These are the activations of a small neural network, seen along a few directions. Each row is one input.
Each table varies a few parts of the input and shows all the possible inputs, shuffled.
A made-up example of a description, with smaller parts first: one of 2 separate values, together with either a single point or one of 9 places around a ring or (one of 5 places around a ring, together with one of 6 places along a line).
Shared parts are said once, and a part with two or three values counts as separate values.
In the rows, zero is written as 128.

Other details of the inputs shift rows strongly along two fixed directions, in all tables alike. That doesn't count.

A family of inputs:
r1: [135 148 194 126 103 170 182 153 192 161 119]
r2: [140 121 219 143  95 141 167 164 163 191 161]
r3: [159 151 183 125 103 159 163 149 177 167 115]
r4: [204 109 150 104 108 117  65 109 120 163  96]
r5: [102 118 167 127 109 134 179 153 154 123 146]
r6: [126 108  23 115 156  69  73  93  59  62 126]
r7: [ 64 139  87 146 160 116 187 130 132  84 163]
r8: [144 133 190 122  72 169 148 172 152 158 114]
r9: [122 126  89 132 167 109 105  95 115 110 123]
r10: [ 44 143  93 142 151 148 170 140 127  74 133]
r11: [106 135 147 144 144 134 176 131 159 141 157]
r12: [148 120  82 103 115 124  60 119  82  96  83]
r13: [203 119 139  93  93 127  71 119 125 147  81]
r14: [132 117 227 142  98 145 162 161 166 186 151]
r15: [127 115 228 137  98 151 159 158 172 182 144]
r16: [152 128  92 122 161 112  52  87 102 127  92]
r17: [176 134  70 118 153 104  75  85  99 127 115]
r18: [203 144 129  94 113 144  75 108 141 148  63]
r19: [  7 138  46 158 178 123 171 130 100  39 155]
r20: [169 104  87 112 137  89  65  95  88 122 120]
r21: [148 136 189 127  73 163 152 176 146 162 120]
r22: [ 19 126  60 174 202  89 167 113 100  70 192]
r23: [217 127 122  96  91 117  83 122 112 150 103]
r24: [174 159  54 123 127 124  79 117  80 118 102]
r25: [ 59 131 122 164 172 117 162 126 130 113 166]
r26: [158 108  88  92 126 108  64  99 100  95  85]
r27: [123 149 118 131 130 134 172 134 145 123 145]
r28: [101 158 152 147 114 164 181 165 150 136 133]
r29: [155 166 169 138  90 172 167 171 157 173 124]
r30: [ 92 129 154 138 147 144 168 124 167 131 140]
r31: [116 115 145 142 127 112 144 136 121 141 168]
r32: [ 85 105 187 135 125 137 157 142 154 138 148]
r33: [208 137 124 110  80 133  74 144  97 157  95]
r34: [171 131  67 114 108 111  73 126  68 111 111]
r35: [ 49  93 132 126 153 119 163 119 140  83 153]
r36: [215 148 130 126 123 124  71 111 116 185 109]
r37: [ 87 134 159 154 149 140 159 133 155 142 148]
r38: [ 24  96  64 145 179  83 175 110  98  50 197]
r39: [ 98 126 144 126 151 143 149 114 161 122 124]
r40: [158  98  97 106 139  99  56  88  97 114 102]
Description of these inputs: one of 2 separate values, together with one of 4 places along a line, together with one of 5 places along a line.
Changing only the place on the line of 4 turns r8 into r15. The same change can be made to r24. Which row results?
Answer: r36
Which other rows does r36 become when the place on the line of 5 takes its other values? List them by row number.
Answer: r16, r22, r25, r37
Which other rows does r3 become when the place on the line of 4 takes its other values? List them by row number.
Answer: r9, r25, r28
Which other rows does r7 become when the choice among 2 separate values takes its other values? List them by row number.
Answer: r6

A family of inputs:
r41: [135  97 189 121  90 140 150 148 166 158 151]
r42: [ 92 111  91 133 141 106 119 129  98  67 104]
r43: [105 140 118 134 103 157 169 156 144 120 147]
r44: [120 112  83 136 133 101 105 129  95  81  98]
r45: [ 72 132 132 127 158 123 125 130 130 105 116]
r46: [109 135  70 143 146  81 108 133  62  75 130]
r47: [119 119 175 130 105 119 157 153 133 150 184]
r48: [ 80 127 132 129 111 168 192 155 138  94 135]
r49: [183 113 237  87  69 158 110 144 170 189 118]
r50: [160  90 131 119 105 112 109 122 108 132 128]
r51: [179 147 172 108  94 188 124 144 163 186  92]
r52: [194 161  79 109 104 128  67 128  79 135 114]
r53: [251 139  87  86  99 100  54  91 118 152  65]
r54: [ 75 135 138 128 109 170 185 158 157 106 147]
r55: [ 81 106 163 144 141 124 178 143 146 149 185]
r56: [236 107 119 117 125 108  18  73 102 183  90]
r57: [203 154 107  98 128 154  31  83 101 151  63]
r58: [175 139  96 114 120 153  87 119 121 151  91]
r59: [217 160 129  98  97 106 108 120 126 161 108]
r60: [ 94 123  69 159 177  98  93  97 104  91 113]
r61: [185 157 110 144 144 101  54 107  90 154 100]
r62: [218 112 142  92 132 118   5  66 101 169  78]
r63: [ 77 144 151 175 152 126 172 144 147 134 153]
r64: [134 163 187 153 107 186 187 156 172 186 147]
r65: [140 143 164  89 106 134 155 124 167 130 110]
r66: [ 82  93 125 141 167 115 124  90 126 112 151]
r67: [ 95  83  79 114 148  91  88  98  94  77 143]
r68: [210 152 191 128  94 144 100 158 154 212  90]
r69: [190 129 124 117  99 118  63 135 125 142  78]
r70: [127 107 229 147 110 161 177 136 193 193 155]
r71: [138  96 158 113 130 130 108 114 140 155 126]
r72: [173 155 139 119  83 161 129 158 135 160 124]
r73: [101 116  80 146 137  97 125 134  94  77 117]
r74: [160 148 154 128 116 180 122 120 154 165 100]
r75: [125 138  73 134 186  93 139  96 125  96 146]
r76: [ 78 127  99 119 146 104  99 126 106  70 115]
r77: [105 134  93 109 190 106 126  83 133  79 125]
r78: [ 76 121 109 140 161 116 128 128 128 101 117]
r79: [172  89  66 108 154  87  28  76  80 127 103]
r80: [102  78  92 126 137  97 120 111  93  83 142]
r81: [119 125  74 130 185 100 136  89 139  87 131]
r82: [ 90  93 107 138 156 104 132 112 119 121 162]
r83: [109 156 151 144 162 121 205 133 165 130 177]
r84: [208 145 143  81  80 169  76 129 110 145  63]
r85: [ 58 140 180 150 152 144 165 135 162 122 133]
r86: [ 99 146  98 149 160  96 119 136  97 117 141]
r87: [ 84 138  59 109 167 134  97 102  90  81 115]
r88: [ 98 142 129 129 124 114 206 141 158 114 160]
r89: [176  95 130  84 113 110  53  99  86 119  94]
r90: [ 96 138  87 139 142 147 150 132 125 119 139]
r91: [167 132 123 110 158 123 119  94 157 126 105]
r92: [110 135  60 132 131 127 137 135  79  81 135]
r93: [ 80 138 153 154 117 124 179 175 149 120 157]
r94: [ 84 104 153 138 120 116 172 150 138 125 189]
r95: [ 84 138  76 106 137 138 112 121 100  71 125]
r96: [ 83  94  92 107 175  96  82  86  91  91 137]
r97: [157  99 144 118 101 117 107 129 132 149 141]
r98: [169 142 148 115  78 173 132 155 155 156 110]
r99: [108 126  57 132 128 131 137 129  89  78 127]
r100: [193 130 145 108  95 128  61 135 132 147  70]
r101: [100 111  94 134 165  86 110 109  84 119 173]
r102: [140  89 180 112  97 138 140 136 139 138 128]
r103: [ 67 131 168 162 150 143 172 137 167 125 133]
r104: [107 128 125 132 103 164 179 156 135 109 129]
r105: [ 86 129 137 116 125 126 200 130 172 100 139]
r106: [116 145  47 130 137 115 121 128  57  76 140]
r107: [134 170 185 137 101 179 189 174 159 187 155]
r108: [159 151 129 142 120 165 126 121 142 163 115]
r109: [ 97 166 134 158 139 155 176 138 130 142 166]
r110: [ 89 124  97 147 133 104 132 144 122  92 135]
r111: [106 136 144 144 159 129 205 126 186 124 159]
r112: [184 143 202 135  92 154 130 163 177 206  96]
r113: [ 81 148 149 153 121 115 173 173 132 117 166]
r114: [ 88 120  81 145 165 103 111 122 114  98 116]
r115: [129 151 196 149 102 198 190 152 192 182 133]
r116: [ 76 136 157 175 145 134 178 142 163 135 145]
r117: [ 97 106 136 136 125 103 162 140  97 110 180]
r118: [133 131 224 151 115 144 173 142 163 198 179]
r119: [198 139 213  99  71 156 100 156 147 168  63]
r120: [ 91 128 123 152 126 112 164 160 113  97 138]
r121: [101 144  57 136 157 129 126 123  94 107 141]
r122: [ 83 111 169 160 147 126 176 126 148 150 186]
r123: [121 123  57 112 144  89 128  97 121  79 118]
r124: [227 105 156 104  83 118  74 127 102 173 106]
Changing only one part turns r86 into r78. The same change can be made to r118. Which row results?
Answer: r66
Changing only one part turns r91 into r111. The same change can be made to r42. Which row results?
Answer: r73
Changing only one part turns r68 into r45. The same change can be made to r120. Which row results?
Answer: r119
What do these inputs look like to the network?
Answer: one of 6 places along a line, together with either one of 2 separate values or (one of 3 separate values, together with one of 4 places along a line)
Which other rows does r89 become when the place on the line of 6 takes its other values? List them by row number.
Answer: r50, r80, r102, r117, r124
Which other rows does r111 become when the choice among 2 separate values takes its other values? List them by row number.
Answer: r53
Start at r87 and move only the place on the line of 6, one step at a time. The first step leads to r51. Which rows follow, in order?
Answer: r58, r90, r121, r107
Which other rows does r109 become when the choice among 3 separate values takes its other values? List them by row number.
Answer: r61, r118

A family of inputs:
r125: [126 150  35 130 160 109  92 104  84  84 110]
r126: [ 86 124 138 133 112 138 174 154 134 109 152]
r127: [ 64 117 132 145 158 120 168 125 143 109 162]
r128: [138 149  56 128 148 122  95 110  97 100 105]
r129: [138 138  73 133 171 103  87  89 105 116 119]
r130: [182 116 124 111 130 111  70 102 115 148 106]
r131: [ 66 113 135 144 155 117 170 124 142 106 162]
r132: [ 89 138 140 151 156 136 173 126 157 133 153]
r133: [160 157 179 126  92 172 159 159 165 171 112]
r134: [ 85 109 155 139 135 123 165 132 143 125 165]
r135: [160 138 187 117  81 163 156 162 161 165 118]
r136: [205 137 121 103  97 133  70 123 113 147  79]
r137: [147 106 208 124  95 135 143 149 157 172 142]
r138: [ 51 111 101 139 133 115 170 147 108  73 163]
r139: [137 119 177 120  80 145 151 166 140 144 132]
r140: [118 128  47 120 149 104  85 107  80  77 110]
r141: [210 139 134 114 127 128  64 101 125 175  88]
r142: [ 50  96 118 145 156 100 160 125 117  89 175]
r143: [156 134 201 130 111 155 145 139 173 183 126]
r144: [190 143  97 109 114 131  65 116 102 134  81]
What do these inputs look like to the network?
Answer: one of 2 separate values, together with one of 10 places along a line
Changing only the place on the line of 10 turns r138 into r139. The same change can be made to r142. Which row results?
Answer: r137
Which other rows does r131 become when the choice among 2 separate values takes its other values? List them by row number.
Answer: r136
Which other rows does r134 become when the choice among 2 separate values takes its other values? List them by row number.
Answer: r126

A family of inputs:
r145: [ 86 135 131 134 141 139 173 133 144 106 147]
r146: [ 83 120 144 153 146 121 161 131 137 124 159]
r147: [148 143  87 122 137 124 108 117 103 117 117]
r148: [126 147 106 130 133 130 121 131 115 124 124]
r149: [173 134 207 126  97 159 134 144 170 191 106]
r150: [138 125  99 117 148 111  81 103 105 121 110]
r151: [131 117 120 135 144 112 114 117 124 131 138]
r152: [142 134  91 128 141 120  86 107 105 112 101]
r153: [176 118 208 119  79 153 131 151 155 189 130]
r154: [133 139 101 134 133 130 126 132 120 123 123]
r155: [138 112 108 114 129 104  96 118 105 109 111]
r156: [121 139 115 125 136 130 115 122 124 118 119]
r157: [142 124 102 125 148 102  79 103 101 127 125]
r158: [ 87 133 126 137 119 128 176 158 129 102 148]
r159: [ 84 130 128 142 140 138 168 139 148 109 144]
r160: [125 125 116 120 119 119 121 133 118 104 117]
r161: [180 135 204 114  99 160 141 140 171 188 113]
r162: [ 83 127 124 137 117 143 171 153 124 108 154]
r163: [142 132  92 119 135 120 102 106 117 113 111]
r164: [150 130 199 118  77 172 155 161 165 166 123]
r165: [ 90 140 118 141 132 136 179 141 141 114 152]
r166: [ 85 142 125 152 136 139 172 146 134 116 145]
r167: [139 117 101 123 147 114  95 108 116 121 113]
r168: [143 111 111 122 129  95  94 118 100 116 126]
r169: [ 83 119 134 135 142 127 170 126 149 116 151]
r170: [222 116 145  94  90 135  50 116 112 171  79]
r171: [145 118 103 125 142 102  97 101 112 127 131]
r172: [ 89 121 142 141 148 122 167 127 138 121 167]
What do these inputs look like to the network?
Answer: one of 4 places along a line, together with either one of 2 separate values or one of 5 places around a ring
Changing only the place on the line of 4 turns r154 into r151. The same change can be made to r162. Which row results?
Answer: r153
Which other rows does r149 become when the place on the line of 4 takes its other values? List them by row number.
Answer: r146, r152, r166
Which other rows does r150 become when the place on the line of 4 takes its other values? List them by row number.
Answer: r148, r156, r157
Which other rows does r158 become when the choice among 2 separate values takes its other values? List them by row number.
Answer: r162
